These are the activations of a small neural network, seen along a few directions. Each row is one input.
Each table varies a few parts of the input and shows all the possible inputs, shuffled.
A made-up example of a description, with smaller parts first: one of 4 places along a line, together with either a single point or one of 9 places around a ring or (one of 3 separate values, together with one of 5 places around a ring).
Shared parts are said once, and a part with two or three values counts as separate values.
(in the rows, 128 means zero)

Other details of the inputs vary at random and push rows far along three fixed directions, the same in every table; ignore that.

Rows:
r1: [ 86 142 131  81 115 184 148 128  64  96  59]
r2: [203 201 158 169 200  52  61 126 100 125 186]
r3: [109 124 180  81 151 151 107 155  78  77  69]
r4: [227 169 130 250 188 111  62 144  50 124 158]
r5: [148 123  90 156 100  69  92 108 164 169 201]
r6: [110 111 100 108 145 124 121 102  53 110 116]
r7: [ 90 107 164  85 146 100 159  28  91 139 163]
r8: [128 128 113  99 106  92 151 102 207 194 159]
r9: [ 23  95 132  11 115 225 167 102  98  80  40]
r10: [125 128 115  93 132 104 135 107 222 177 173]
r11: [ 98 125 111 134  84  81 139 109 193 175 199]
r12: [182 124 101 171 121 161 159 167 198  92  79]
r13: [107 107 110 127 122  82 163 102 215 187 166]
r14: [160 190 130 219 176 131 100 194  40  91 116]
r15: [122 110 126 182 121 147 143 223 170 136  94]
r16: [168 138  68 157 119 169 167 187 154  86 127]
r17: [106 109 106 127 144 172 117 127  44  88  65]
r18: [203 155 132 228 178 114  65 159  73 104  75]
r19: [ 96 105 172  76 151  47 139  93  81 124 159]
r20: [114 107 123 105  93 135 157 181 183 166 125]
r21: [123 111 144  94  90 154 137  90 100  29  66]
r22: [188 213 158 211 124 123  59 176  60  95 101]
r23: [154 148 127 162 146 168 120 150 172 156 173]
r24: [115  64  94 139 104 157 140 188 178 149  84]
r25: [159 108  93 152 142  66 115 103 180 181 173]
r26: [102 119 171 142 148 176 140  95  62  96  76]
r27: [141 162 121 134  85  79 110 123 164 174 200]
r28: [ 84 137 136  31 155 101 131  73  85 119 180]
r29: [116 109 124 120  89 162 153 202 181 156  89]
r30: [123 124 119 139 102 169 148 158 194 161  73]
r31: [126 123 124 190 132 148 141 168 180 144  83]
r32: [106 127 165  51 154 122 131  37 105 130 172]
r33: [ 87 133 165 147 111 155 110 120  73  77  61]
r34: [108 152 163  93 121 132  85 103  99  92 124]
r35: [104 137  86 126  94 190 162 184 154 153 110]
r36: [106  91  89 159  76 171 117 148 174 141  96]
r37: [175 103 106 158 111 153 163 216 182  84  96]
r38: [114 126 176  44 161  71 110 102  91 115 168]
r39: [ 87 139 132  83 153  71 145  75  57 123 175]
r40: [123  67  94 104 116  72 140 133 184 182 182]
r41: [161 102  99 148 103 203 186 139 193 107 115]
r42: [150 147 119 132 114 116 147 104 165 191 201]
r43: [214 161 130 206 186  67  69  94  60 140 202]
r44: [ 80 135 166  76 107 172 100 102  99  74  69]
r45: [107 124 166  58 128 111 150  31  90 148 161]
Each input here is: one of 5 separate values, together with either a single point or (one of 2 separate values, together with one of 4 places along a line).
The inputs of r14 and r19 match in every part but the choice among 5 separate values. If r16 is changed in the same way as r14 into r19, which row does it become? -> r37
Change only the choice among 5 separate values in r42. List by row number the other rows that result. -> r1, r8, r22, r29

Rows:
r46: [189 137 114 195 142  56 105 125 159 154 192]
r47: [152 155 125 173 134 163 109 197 105  92  95]
r48: [173 140 114 195 141 182 111 154 115  98  80]
r49: [ 94  90  95 100  93 158 172 169 211 161 152]
r50: [101 109 103 107  79 146 160 146 214 170 148]
r51: [106 126 167  77 149 107  98  93  42  84  88]
r52: [175 158 109 154 140  63 107 163 141 148 225]
r53: [106 127 137 133 110 185 135 170 141 122  63]
r54: [107 125 129 125 102 194 139 165 140 105  71]
r55: [115  88 123  97 127  70 146  42 115 133 151]
r56: [ 91 112 145  57 124  87 140  82 128 151 156]
r57: [173 171 106 153 143  69 111 153 144 153 217]
r58: [101 121 141  63 123  73 128  77 120 144 166]
r59: [107 130 138 132 110 192 142 170 141 114  71]
r60: [117 126  95 126  98 158 152 166 195 150 137]
r61: [228 227 151 230 199  86  58 200  37  90 157]
r62: [100 122 173  75 155 117 107  99  44  89  80]
r63: [100 116 136  59 125  74 125  79 121 144 164]
r64: [129 107 129 155 126 192 137 138 152 111  59]
r65: [194 181 113 178 160  55 100 172 135 158 235]
r66: [ 90 107 142  53 128  87 137  83 126 151 156]
r67: [ 94 120 144  54 121  98 150  78 128 139 169]
r68: [107  69  99 137  96 148 171 126 231 168 119]
r69: [101 129 142  60 115  83 137  72 125 135 174]
r70: [127 143 124 191 130 194 102 155 101 120  82]
r71: [ 91 131 171 101 154 139 109  54  26 101  98]
r72: [124  92 113 172 120 172 150 140 134 114  54]
r73: [137 111 128 154 123 177 126 129 144 105  71]
r74: [120 156 174 100 159 128 113 110  36  72  91]
r75: [117  86  81 125 101 180 177 119 222 168 132]
r76: [121 106 151 105 154 133 136  51  36  82  79]
r77: [146 102  77 172 109 157 153 134 178 151 129]
r78: [173 171 118 161 131  62  99 149 151 166 208]
r79: [149 161 146 179 130 168 111 191 113 108  83]
What is each input in this table made of? -> one of 2 separate values, together with either a single point or one of 5 places around a ring or one of 11 places along a line
The inputs of r51 and r62 match in every part but the choice among 2 separate values. If r55 is changed in the same way as r51 into r62, which row does it become? -> r72
Change only the choice among 2 separate values in r73. List by row number the other rows that result. -> r64
Change only the place on the line of 11 in r78. List by row number the other rows that result. -> r47, r50, r51, r52, r54, r57, r58, r60, r63, r69
